A small network was shown many inputs. Here are its activations along a few directions, one row for each input.
In each table, some parts of the input vary, and every possible input appears once, in random order.
Descriptions start from the smaller parts, as in this example, which fits no table here: one of 6 places along a line, together with either a single point or one of 9 places along a line or (one of 2 separate values, together with one of 5 places around a ring).
Shared parts are said once, and a part with two or three values counts as separate values.

Other details of the inputs shift rows strongly along three fixed directions, in all tables alike. That doesn't count.
These rows show it; all are for the same input, with only those details redrawn:
-.48 -.01 .04 .00 -.51 .04 -.37 .10 .21 -.10 .06 .02 -.14 -.21
.10 .53 -.20 .33 .30 -.29 -.05 .05 .32 .34 .24 .02 -.22 -.10
.45 .04 .20 -.15 .33 .13 .17 .02 .01 .30 -.04 .29 .27 .15
-.29 -.33 .28 -.32 -.49 .28 -.22 .08 -.01 -.15 -.12 .18 .16 -.04
-.20 -.32 .23 -.34 -.10 .19 .07 .06 -.24 -.10 -.19 .21 .30 .20
-.50 -.24 .10 -.20 -.25 .08 -.04 .08 -.19 -.20 -.14 .08 .12 .11
-.21 -.38 .26 -.40 -.12 .24 .09 .07 -.29 -.13 -.23 .23 .35 .22
-.14 .19 -.03 .10 -.11 -.05 -.19 .07 .23 .11 .12 .06 -.12 -.12

Rows:
x1: .32 -.06 .08 -.13 .00 -.01 -.04 -.06 .17 -.03 -.08 .03 .00 -.05
x2: -.53 -.03 -.26 .00 .08 -.35 .11 -.03 -.27 -.35 -.10 -.26 -.12 .07
x3: .45 .05 .18 -.09 -.19 .18 -.12 .10 .29 .29 .03 .20 -.01 -.14
x4: .08 .39 -.20 .34 .14 -.21 -.11 .12 .35 .28 .28 -.01 -.34 -.26
x5: -.16 .20 -.36 .19 .73 -.52 .44 -.05 -.33 -.13 -.08 -.16 -.03 .19
x6: -.10 -.27 .14 -.08 .29 .15 .50 -.16 -.57 .07 -.10 -.07 .37 .55
x7: -.14 .08 -.03 .05 -.46 -.05 -.41 -.02 .29 -.17 .01 -.17 -.25 -.36
x8: .12 .32 -.05 .27 -.07 -.08 -.26 .09 .46 .25 .23 .11 -.23 -.30
x9: -.41 -.03 -.02 .03 -.32 -.02 -.19 .13 .09 -.08 .07 .02 -.16 -.20
x10: .32 -.25 .12 -.26 .19 .09 .08 -.03 -.05 -.09 -.20 .10 .18 .11
x11: .06 .15 -.01 .09 -.39 .06 -.42 .16 .51 .19 .26 .02 -.33 -.41
x12: .23 -.48 .40 -.26 -.15 .55 .18 -.12 -.27 .11 -.03 .09 .45 .25
x13: -.33 -.17 -.04 -.06 -.12 -.10 -.08 -.02 -.08 -.35 -.16 -.07 .00 -.07
x14: .09 -.21 .29 -.33 -.11 .27 -.02 .07 -.05 .06 -.07 .22 .24 .01
x15: -.44 -.12 -.05 -.04 -.06 -.07 .12 .14 -.31 -.13 -.17 .08 .08 .13
x16: .45 -.13 .19 -.26 .14 .10 .05 -.08 .04 .01 -.15 .10 .21 .04
x17: -.59 -.05 -.21 .00 .08 -.31 .08 -.04 -.25 -.39 -.17 -.20 -.02 .12
x18: .80 -.03 .21 .00 -.12 .44 -.16 -.28 .28 .18 .19 .00 .11 -.18
x19: .30 -.08 .32 -.11 .02 .44 .24 -.04 -.18 .14 -.02 .03 .14 .19
x20: .22 -.12 .15 -.16 -.15 .21 -.08 .13 .08 .14 -.05 .17 .07 -.04
x21: .41 -.17 .31 -.07 -.23 .50 .02 -.07 .05 .20 .16 .06 .25 .04
x22: .26 .31 -.06 .05 .37 -.16 .17 .07 .08 .36 .15 .07 -.04 .06
x23: -.29 -.21 -.03 -.10 -.02 -.08 .06 -.01 -.30 -.34 -.27 -.05 .10 .04
x24: .30 .06 .08 .14 .03 .22 .16 -.05 -.05 .19 .19 -.02 .17 .17
x25: .48 .46 -.19 .49 -.12 .01 -.32 -.22 .52 .18 .42 -.22 -.33 -.34
x26: -.30 .14 -.19 .09 .39 -.27 .27 .06 -.23 .03 -.03 .03 .05 .27
x27: -.09 -.37 .14 -.24 -.31 .19 -.15 .01 -.09 -.32 -.25 .03 .10 -.13
x28: -.58 -.03 -.20 .13 -.10 -.17 -.02 .15 -.09 -.15 -.01 -.03 -.16 .02
x29: -.03 -.07 -.13 -.04 .13 -.14 .06 .01 -.13 -.17 -.17 -.09 -.02 .06
x30: -.62 -.26 .04 -.16 -.76 .06 -.32 .16 .10 -.25 -.05 -.02 -.18 -.14
x31: .11 .21 -.07 .17 -.19 -.03 -.30 .14 .47 .22 .21 .05 -.28 -.27
x32: -.37 .06 -.35 .11 .19 -.39 .06 .02 -.11 -.25 -.02 -.26 -.23 .00
x33: .25 .62 -.36 .42 .59 -.50 .12 -.07 .16 .21 .12 -.17 -.23 -.08
x34: .70 -.09 .26 -.05 .10 .36 .00 -.37 .09 .21 .05 .00 .20 .00
x35: .15 .03 .04 .19 .19 .08 .23 -.02 -.29 .10 .15 .00 .19 .31
x36: -.09 .20 -.31 .23 .72 -.23 .58 -.25 -.56 -.15 -.09 -.29 -.06 .45
x37: -.19 -.04 -.04 -.12 .21 -.11 .25 .07 -.27 .02 -.09 .07 .13 .29
x38: -.15 .02 -.07 .04 -.50 -.09 -.37 .01 .29 -.20 -.02 -.17 -.30 -.34
x39: -.11 .21 -.36 .26 .44 -.42 .15 -.01 -.03 -.09 .03 -.17 -.23 -.05
x40: -.19 .15 -.21 .22 .15 -.19 .08 .13 -.06 .06 .01 .00 -.12 .02
x41: -.18 -.11 .01 .03 -.48 .04 -.45 .02 .35 -.26 .00 -.07 -.24 -.39
x42: .01 .50 -.28 .35 .50 -.37 .22 .06 -.01 .29 .11 -.01 -.13 .10
x43: .88 .00 .17 .05 .34 .26 .12 -.25 -.08 .14 .11 .10 .26 .16
x44: .84 -.07 .15 -.03 .36 .31 .20 -.35 -.03 .26 .07 .03 .29 .13
x45: -.12 .01 -.04 -.01 -.47 -.08 -.37 .00 .35 -.18 .08 -.16 -.32 -.40
x46: -.56 .03 -.27 .04 .05 -.32 .21 .13 -.24 -.10 -.01 -.12 -.15 .18
x47: .54 .04 .19 -.17 .22 .07 -.02 -.09 .15 .12 -.03 .09 .14 -.13
x48: -.54 -.25 .05 -.22 -.39 .07 -.02 .14 -.27 -.19 -.19 .02 .07 .11
What is each input in this table made of?
> one of 2 separate values, together with either a single point or one of 5 places along a line or (one of 3 separate values, together with one of 6 places around a ring)
Changing only the choice among 2 separate values turns x19 into x36. The same change can be made to x30. Which row results?
> x1
Which other rows does x25 become when the choice among 2 separate values takes its other values? List them by row number.
> x24
Which other rows does x20 become when the place on the ring of 6 takes its other values? List them by row number.
> x3, x15, x40, x42, x48
Which other rows does x5 become when the choice among 3 separate values takes its other values? List them by row number.
> x13, x23

Rows:
x49: -.24 .05 -.18 .14 .12 -.18 .20 .09 -.23 -.02 -.05 -.05 -.02 .21
x50: .25 .27 -.07 .15 .08 -.12 -.10 .04 .36 .29 .21 -.02 -.19 -.21
x51: .56 .02 .11 -.04 .04 .14 -.05 .08 .24 .27 .08 .14 .02 -.13
x52: -.67 .00 -.16 .07 -.18 -.17 -.04 .04 -.19 -.24 -.04 -.11 -.07 .11
x53: -.14 -.02 -.08 -.03 .35 -.21 .21 -.03 -.22 -.07 -.10 .02 .15 .17
x54: .26 .14 -.07 .13 .32 -.06 .19 .04 .05 .23 .13 .07 .01 .07
x55: .18 -.08 .00 .10 .01 .12 .08 -.20 -.04 .04 .07 -.08 .03 .08
x56: .04 .08 .05 .06 -.19 .07 -.26 .00 .25 .10 .15 .06 -.03 -.21
x57: .00 -.11 -.17 -.07 .49 -.21 .43 .03 -.44 -.06 -.20 .03 .18 .35
x58: -.24 -.06 -.07 .04 -.02 -.01 .01 .04 -.11 -.09 .08 .01 .03 .06
x59: -.12 -.05 .01 -.13 -.01 -.04 .10 .05 -.09 -.02 -.09 -.01 .03 .13
x60: .54 -.29 .35 -.29 -.07 .37 -.10 .01 .13 .03 -.05 .29 .28 -.11
x61: -.35 .13 -.14 .14 -.07 -.16 .01 .06 -.01 -.01 .02 -.09 -.11 .04
x62: .14 -.01 .08 -.08 .18 .02 .14 .00 -.02 .17 .00 .10 .15 .10
x63: -.53 .10 -.11 .15 -.40 -.11 -.36 .03 .21 -.11 .18 -.12 -.21 -.24
x64: .18 -.13 .06 -.14 .05 .09 .08 .04 -.10 -.01 -.15 .09 .08 .03
x65: -.19 -.05 -.09 .12 -.17 -.09 -.19 .07 .07 -.15 .02 -.03 -.10 -.17
x66: .56 .03 .08 -.09 .21 .09 .05 .00 .15 .20 .05 .16 .07 -.05
x67: .03 -.14 .08 -.23 .14 .05 .17 .00 -.20 -.05 -.20 .08 .15 .12
x68: -.35 .07 -.20 .00 .41 -.31 .34 .03 -.32 -.04 -.10 -.12 -.03 .27
x69: .11 .06 -.03 .13 -.02 .02 -.11 .05 .10 .12 .12 .06 -.02 -.08
x70: -.29 .15 -.28 .29 .05 -.25 .05 .11 -.03 .02 .10 -.11 -.17 .01
x71: .17 .03 .05 -.15 .22 -.07 .14 -.04 -.06 .08 -.10 .07 .12 .13
x72: .41 .30 -.04 .09 .34 -.14 .06 .00 .26 .36 .17 .04 -.08 -.07
x73: .09 .28 .01 .18 -.12 -.06 -.33 -.01 .43 .11 .15 -.01 -.24 -.36
x74: -.28 .16 -.14 .16 -.06 -.23 -.14 .01 .09 -.11 .01 -.09 -.15 -.10
x75: .35 .01 .08 -.06 .01 .09 .01 .07 .10 .17 -.01 .09 .02 .00
x76: .29 .27 -.02 .12 .42 -.06 .14 -.03 .04 .27 .07 .10 .05 .06
x77: -.01 -.50 .23 -.40 -.04 .30 .26 -.17 -.56 -.35 -.30 -.08 .39 .31
x78: -.18 .11 -.09 .00 .06 -.19 .06 .03 .00 .04 .00 -.08 -.08 .07
x79: .45 .19 .16 .01 -.17 .16 -.28 .04 .51 .30 .16 .07 -.18 -.35
x80: .30 .18 .00 .16 -.03 -.04 -.19 .03 .29 .12 .08 .06 -.10 -.19
x81: -.18 -.37 .34 -.36 -.52 .34 -.18 .03 -.01 -.11 -.14 .11 .19 -.02
x82: .09 .07 -.15 .02 .26 -.17 .20 .04 -.15 .01 -.10 .00 .02 .16
x83: -.61 -.14 -.08 -.02 -.26 -.03 -.04 .06 -.24 -.30 -.04 -.07 -.01 .13
x84: .10 .03 -.02 .05 .25 .01 .14 .02 -.17 .07 -.03 .10 .10 .14
x85: .38 -.31 .22 -.35 .23 .23 .29 .04 -.20 .08 -.12 .21 .32 .22
x86: .19 .16 -.03 .08 -.01 .00 -.08 .06 .26 .16 .14 -.01 -.22 -.17
x87: .42 -.08 .06 -.02 .07 .16 -.01 -.23 .08 .03 .02 -.08 .06 .01
x88: .21 -.39 .40 -.27 -.44 .51 -.04 -.14 -.16 -.13 -.08 .02 .26 .00
x89: .02 .17 -.09 .22 .04 -.06 -.01 .08 .08 .14 .06 -.01 -.15 -.06
x90: .12 -.08 .10 -.08 .01 .06 .00 .01 -.01 -.08 -.06 .11 .11 .03
x91: -.08 -.11 -.10 -.14 .40 -.10 .40 .00 -.42 -.13 -.21 .02 .13 .30
x92: .09 .38 -.25 .32 .45 -.31 .21 .03 .08 .29 .16 -.04 -.11 .06
x93: -.18 -.14 -.06 -.15 .14 -.11 .19 .01 -.26 -.11 -.16 .01 .12 .16
x94: -.17 .12 -.15 .16 .21 -.14 .20 .07 -.12 .04 .02 -.05 -.09 .12
x95: -.72 .02 -.20 .19 -.51 -.12 -.33 .10 .01 -.28 .06 -.17 -.25 -.11
x96: .09 .00 .01 -.05 .45 -.09 .27 -.03 -.23 .00 -.16 .10 .18 .18
x97: -.04 -.35 .18 -.36 -.25 .20 .01 .02 -.18 -.23 -.22 .10 .17 .10
x98: -.23 .14 -.18 .12 -.08 -.18 -.02 .10 .08 -.03 .10 -.13 -.24 -.02
x99: .34 .20 .00 .00 .09 -.06 -.05 -.02 .23 .18 .03 .05 -.05 -.09
x100: .36 .11 .08 .06 .10 .08 -.09 -.01 .23 .10 .07 .12 -.04 -.18
x101: -.22 .11 -.01 .08 -.24 -.11 -.29 -.01 .23 -.09 .05 -.04 -.14 -.20
x102: .20 -.37 .39 -.33 -.41 .38 -.29 .00 .16 -.10 -.10 .22 .24 -.23
x103: .02 -.23 .09 -.01 -.29 .24 -.23 -.19 .10 -.23 -.02 -.13 .05 -.10
x104: -.71 -.13 -.07 -.03 -.30 -.06 -.06 .05 -.15 -.24 -.08 -.12 -.10 .01
x105: -.15 .22 -.17 .27 -.09 -.16 -.04 -.10 .02 -.07 .20 -.36 -.30 -.09
x106: .32 -.15 .18 -.11 .04 .18 -.01 .02 -.01 .01 -.12 .17 .15 -.04
x107: -.20 -.03 -.03 .12 -.25 .06 -.14 -.14 -.03 -.29 .01 -.28 -.05 -.11
x108: -.01 -.25 .07 -.05 -.30 .18 -.13 -.15 .01 -.14 .04 -.17 -.07 -.03
x109: -.20 -.05 .00 -.02 .00 .06 .04 .02 -.14 -.09 -.01 .04 .03 .07
x110: -.33 -.24 .23 -.24 -.38 .24 -.20 .00 -.06 -.17 -.10 .07 .11 -.05
x111: -.29 -.10 -.11 -.14 .20 -.21 .22 -.01 -.30 -.14 -.15 -.03 .10 .20
x112: .11 .01 .11 -.13 -.08 .07 -.12 -.02 .14 .04 -.04 .06 -.02 -.14
x113: -.11 .01 -.09 .03 .00 -.06 .04 .10 -.05 -.01 -.04 -.05 -.13 -.01
x114: .36 .12 .07 .04 .12 .08 .08 .04 .13 .24 .08 .11 .02 .04
x115: .01 -.04 -.05 .14 -.14 .12 -.11 -.22 .05 -.06 .12 -.15 -.03 -.03
x116: -.22 -.11 .24 -.14 -.65 .24 -.46 .00 .27 -.09 .05 .05 -.03 -.25
x117: .05 .33 -.21 .36 .23 -.14 .13 -.20 -.09 .03 .18 -.25 -.10 .05
x118: -.19 .25 -.13 .22 -.06 -.13 -.09 .06 .18 .10 .11 -.08 -.24 -.15
Changing only one part turns x96 into x76. The same change can be made to x65. Which row results?
> x69
Changing only one part turns x83 into x114. The same change can be made to x58. Which row results?
> x54
What is each input in this table made of?
> one of 5 places around a ring, together with either one of 2 separate values or (one of 3 separate values, together with one of 4 places along a line)
Which other rows does x88 become when the choice among 2 separate values takes its other values? List them by row number.
> x55
Start at x68 and move only the place on the ring of 5, one step at a time. The first step leads to x112. Which rows follow, in order?
> x73, x110, x104
Which other rows does x61 become when the choice among 3 separate values takes its other values? List them by row number.
> x92, x118
Which other rows does x57 become when the place on the line of 4 takes its other values? List them by row number.
> x66, x93, x111
Which other rows does x77 become when the choice among 2 separate values takes its other values? List them by row number.
> x87
